Each row below holds a small network's activations on one input, seen along a few directions.
In each table, some parts of the input vary, and every possible input appears once, in random order.
Descriptions start from the smaller parts, as in this example, which fits no table here: ring(5) and (point or line(9) or (values(3) and line(4))).
Shared parts are said once, and a part with two or three values counts as separate values.

A family of inputs:
r1: [ 37  11  12  12  21  67  14   0 -32 -18  36  16]
r2: [ -5 -12  16  12 -31 -33   9 -20  17  49 -61   9]
r3: [-31 -49  12  12  -1 -42   9  27  -3  28   4   2]
r4: [-33   7 -25  29  11  33  -6  39  35  10   1  -2]
r5: [-25 -11   8  38   2  18  18  51  -4  48 -16   7]
r6: [ 37 -28  13 -12  19   5   9 -22 -30 -40  53   8]
r7: [ 28  23   4 -23 -42 -10 -27 -27  15  -6 -26 -14]
r8: [  3  29   4   4  -7  39 -17  42  -4 -10  23 -13]
r9: [ 62   8  13 -18 -13  17   7 -67 -10 -15  -9  18]
r10: [  1 -10   2 -18 -13 -24 -26  18  -5 -29  42 -19]
r11: [-35 -31 -25   3  10 -28 -17  16  36  -8  21  -7]
r12: [-31  60 -12 -41  62 -27  44 -29 -71 -24 -22  -1]
r13: [ -8   3 -23   2 -19 -16 -17 -30  56  15 -45  -4]
Question: What do these inputs look like to the network?
Answer: point or (values(3) and line(4))

A family of inputs:
r14: [-44  -5  -4  30 -24 -10 -35  71  45  10  11 -20]
r15: [ 57 -10  -7  -1  21  55  11 -15 -38 -25  34  14]
r16: [-24 -30  21  51 -26  15 -11  61  22  41  14  -6]
r17: [ 16  32   8 -30  11  36 -14  17 -37 -48  69  -9]
r18: [  4  15  22 -28  45  -2  25  20 -63 -39  57  -1]
r19: [-50 -49 -31  22  17 -35   0  36  27  28 -24 -10]
r20: [-28 -25 -40  24 -13  -7 -25  40  67  10 -17 -24]
r21: [-37 -10 -12   9 -30 -25 -24   0  81  17 -19   3]
r22: [ 51   7  26  -3   8  32  11 -53 -20 -33  22  36]
r23: [-10   3 -16  -5 -58 -45 -32   6  53  29 -51 -14]
r24: [ 21  -2 -23 -23  53   0  24 -16 -54 -34  36   2]
r25: [ 34   4  32  -8   3  55  15  21 -51 -30  57  15]
r26: [  5  87  -7   1  36  51  49 -18 -56 -15 -25  13]
r27: [ 38  16 -32 -26  26  37 -15 -16 -22 -45  45  -8]
r28: [ 52  39   9 -44 -10   4 -17 -58 -27 -45  -5 -22]
r29: [ 26  30   5 -29  12  18 -12 -60  -5 -56  30   8]
r30: [-62 -35  -3   8  -5 -52   7  -5  39  32 -26  12]
r31: [ 35  21  17 -45  17 -32  26 -53 -58 -32  -9 -14]
r32: [-66 -28   4  28   5 -39 -10  65   3  29   6  -7]
r33: [-37 -23 -10  -8 -33 -69  -4  -1   7  49 -54  -7]
r34: [-62  37 -11  26  15  22  11  35  28  72 -79   4]
r35: [-12 -32  14  34 -27  -4  -5  -4  61  48 -19  18]
r36: [  9  13  11 -25  37 -19  29 -57 -38 -44  25  18]
r37: [ -7 -49 -14  46 -12  18  -1  32  45  40 -15 -10]
r38: [ 16 -17   9  18 -54 -25 -13   1  33  61 -49   3]
r39: [ 75  13  31 -25 -14  21   7 -50 -42 -22 -14   6]
Question: The inputs of r25 and r16 match in every part but one. If r39 is changed in the same way as r25 into r16, which row does it become?
Answer: r38
Question: What do these inputs look like to the network?
Answer: values(2) and (point or (values(3) and line(4)))
Question: Which other rows does r24 become when the values(2) part takes its other values? List them by row number.
Answer: r19
Question: A walk changes only the line(4) part. It starts at r14 and steps to r20. List the rest of the walk in order.
Answer: r21, r23

A family of inputs:
r40: [-14  -1 -30  17 -10  22 -41  37  56 -13  26 -22]
r41: [ 72  33  32 -26   0  47  10 -22 -71 -41  45   7]
r42: [ -9 -57   7  30  -7  11 -15  10  52   9  33  16]
r43: [-56   6 -24  -8   9 -29 -19  61   3  -7  21 -27]
r44: [ -3 -35  44  34 -27  13  -2  36   6  37  16  15]
r45: [ 29 -43 -30   7 -16  -4 -15 -16  39   9 -17  -7]
r46: [ -6  -4 -25  17  21   5  26  -4  -7  37 -54   0]
r47: [ -8  18   7  17 -31  26 -28  65  11  11   8 -21]
r48: [-50  36 -26  18  25  34   1  54  13  13 -12  -8]
r49: [-43 -14   3  42  26  18  36  24   5  32  -4  27]
r50: [ 15   5  -6 -14 -36 -21 -22 -59  58 -10 -29   5]
r51: [-14 -35 -21 -14   5 -56   3   4 -15  19 -21 -17]
r52: [-48 -46  14  18  16 -47  14  34  -2  12  29  12]
r53: [ 66   8  -5 -26  19  45  -8 -48 -26 -73  62  11]
r54: [ 21  27  31 -12 -54 -18 -11 -34  14  20 -46   4]
r55: [ 36 -22   8  12 -35  -2  -2   9  -7  36 -35 -10]
r56: [-28  14   3 -36 -13 -73  -5 -41   6   0 -34  -4]
r57: [ 24  16  15 -46  47 -11  22 -27 -80 -72  53 -10]
r58: [-19  45  -1  -4   3 -12  16 -48  13  21 -66  12]
r59: [ 32  50   3 -25  59  53  40 -34 -69 -40  25  19]
Question: The inputs of r44 and r49 match in every part but one. If r55 is changed in the same way as r44 into r49, which row does it become?
Answer: r46
Question: What do these inputs look like to the network?
Answer: values(4) and (point or line(4))
Question: List by row number the other rows that have the values(4) part in common with r53.
Answer: r40, r42, r45, r50
Question: List by row number the other rows that have the values(4) part in common with r57.
Answer: r43, r51, r52, r56
